Each row has a name. Each piece below is followed by the name of the row it came from, unless a question asks for something else. Each question is about the rows just above it.

[ 87.1 -16.8 -75.4 -62.3 -11.5  64.1  48.2 -60.8   6.0 -64.1  40.7 -46.0
  42.5  20.4 -65.0  52.4  78.6 -27.7  74.9 -87.9  67.2]  redi
[ 28.1  88.3  59.8  54.3 -11.5  64.1  48.2 -60.8   6.0 -64.1  40.7 -46.0
  42.5  20.4 -65.0  52.4  78.6 -10.1 -41.8 -20.2 -24.9]  bonaz
[ 38.8  62.9  63.4 -47.9 -65.6  72.7  38.7   5.5  73.9  54.4 -47.8  81.4
 -76.2  28.5 -77.0  27.0 -36.8 -78.7  41.8 -66.7 -46.1]  bifo
[-51.0 -39.4  52.3  25.7 -62.9 -49.8  66.4  68.0 -42.5  47.5  58.5 -70.6
 -22.3  72.1 -41.2 -41.9 -57.3  81.5 -49.7 -15.8  69.2]  biti
[-10.6 -25.6  31.2  31.8  30.9  55.4 -72.4 -69.0   6.4  87.1 -16.8 -75.4
 -62.0 -12.3 -36.9  -3.6 -82.2 -13.1 -43.2  39.0  51.9]  zevim
[ 28.1  88.3  59.8  54.3  82.4  64.1  48.2 -60.8   6.0 -64.1  40.7 -38.3
  42.5  20.4 -65.0  52.4  78.6 -10.1 -41.8 -20.2 -24.9]  Mes
Count the entries of [ 87.1 -16.8 -75.4 -62.3 -11.5  64.1  48.2 -60.8   6.0 -64.1  40.7]: | 11
Where do [ 87.1 -16.8 -75.4 -62.0] appear? | zevim
Where do [ 28.1  88.3  59.8  54.3 -11.5  64.1  48.2 -60.8   6.0 -64.1  40.7 -46.0
  42.5  20.4 -65.0  52.4  78.6 -10.1 -41.8 -20.2 -24.9] appear? | bonaz

[ 28.0  75.6  -1.6 -48.7]  Mab
[-27.1  35.6  61.8 -69.4]  maka
[ 27.3 -45.3  28.3  75.6]  sud
How many entries does [ 27.3 -45.3] have? | 2
which: [28.0 75.6 -1.6] | Mab
Count the entries of [-27.1  35.6  61.8 -69.4]: | 4
Number of entries in [28.0 75.6 -1.6]: | 3
Number of entries in [ 27.3 -45.3  28.3  75.6]: | 4
Count the entries of [28.0 75.6]: | 2
Where do [28.3 75.6] appear? | sud

[ 61.8 -81.3  40.4 -70.0 -57.2  61.8] : givu
[-25.5  -8.6 -35.5 -25.7  18.8   4.8] : tiv
[-82.0  75.0 -63.4  29.9  36.4 -73.4] : safi
[  1.2 -25.5  -8.6 -35.5 -25.4  -1.5] : kep
which: [-25.5  -8.6 -35.5 -25.4] | kep
The row with [-25.5  -8.6 -35.5 -25.7  18.8] is | tiv
How many entries does [  1.2 -25.5  -8.6 -35.5] have? | 4
[-82.0  75.0] is in which row? | safi
How many entries does [-82.0  75.0] have? | 2
Number of entries in [-82.0  75.0 -63.4  29.9]: | 4
The row with [ 36.4 -73.4] is | safi

[ 39.0 -23.5  -8.9  69.4   2.4  51.8 -74.2  20.0 -62.6 -33.9 -19.9 -42.9
 -59.6 -68.4  43.0  65.3  -9.5  60.2 -49.8 -81.8 -13.2  14.8  44.3  51.3
  -8.3  29.2 -27.9  40.4  17.9]  kupum
[ 30.1  52.9 -65.6  20.3  64.9 -50.0 -15.7  43.4 -36.8 -78.9  -9.6  30.7
  10.6 -10.5 -71.1 -52.2  21.2  43.8  51.1  -8.4   8.0  51.5 -20.9  72.8
  59.0   5.3  32.5  18.3 -49.8]  niru
[  5.1  32.5  18.3 -69.1 -10.5  31.0 -82.3 -38.2 -74.1   1.8  18.0 -16.3
  52.9 -20.8  -0.6 -79.3 -78.8 -61.9  62.2  47.9  61.4  49.5 -32.0   4.0
  35.3  45.1 -14.1  61.7  57.7]  sosav
Number of entries in [ 39.0 -23.5  -8.9  69.4   2.4  51.8 -74.2  20.0 -62.6 -33.9 -19.9 -42.9
 -59.6 -68.4]: | 14
How many entries does [ 30.1  52.9 -65.6  20.3  64.9 -50.0 -15.7  43.4 -36.8 -78.9  -9.6  30.7
  10.6 -10.5 -71.1 -52.2  21.2  43.8  51.1  -8.4   8.0  51.5 -20.9  72.8] have? | 24
Where do [ 5.3 32.5 18.3] appear? | niru
Number of entries in [  5.1  32.5  18.3 -69.1 -10.5  31.0 -82.3 -38.2 -74.1   1.8  18.0 -16.3
  52.9 -20.8  -0.6 -79.3 -78.8 -61.9  62.2  47.9  61.4  49.5 -32.0   4.0
  35.3  45.1 -14.1  61.7]: | 28

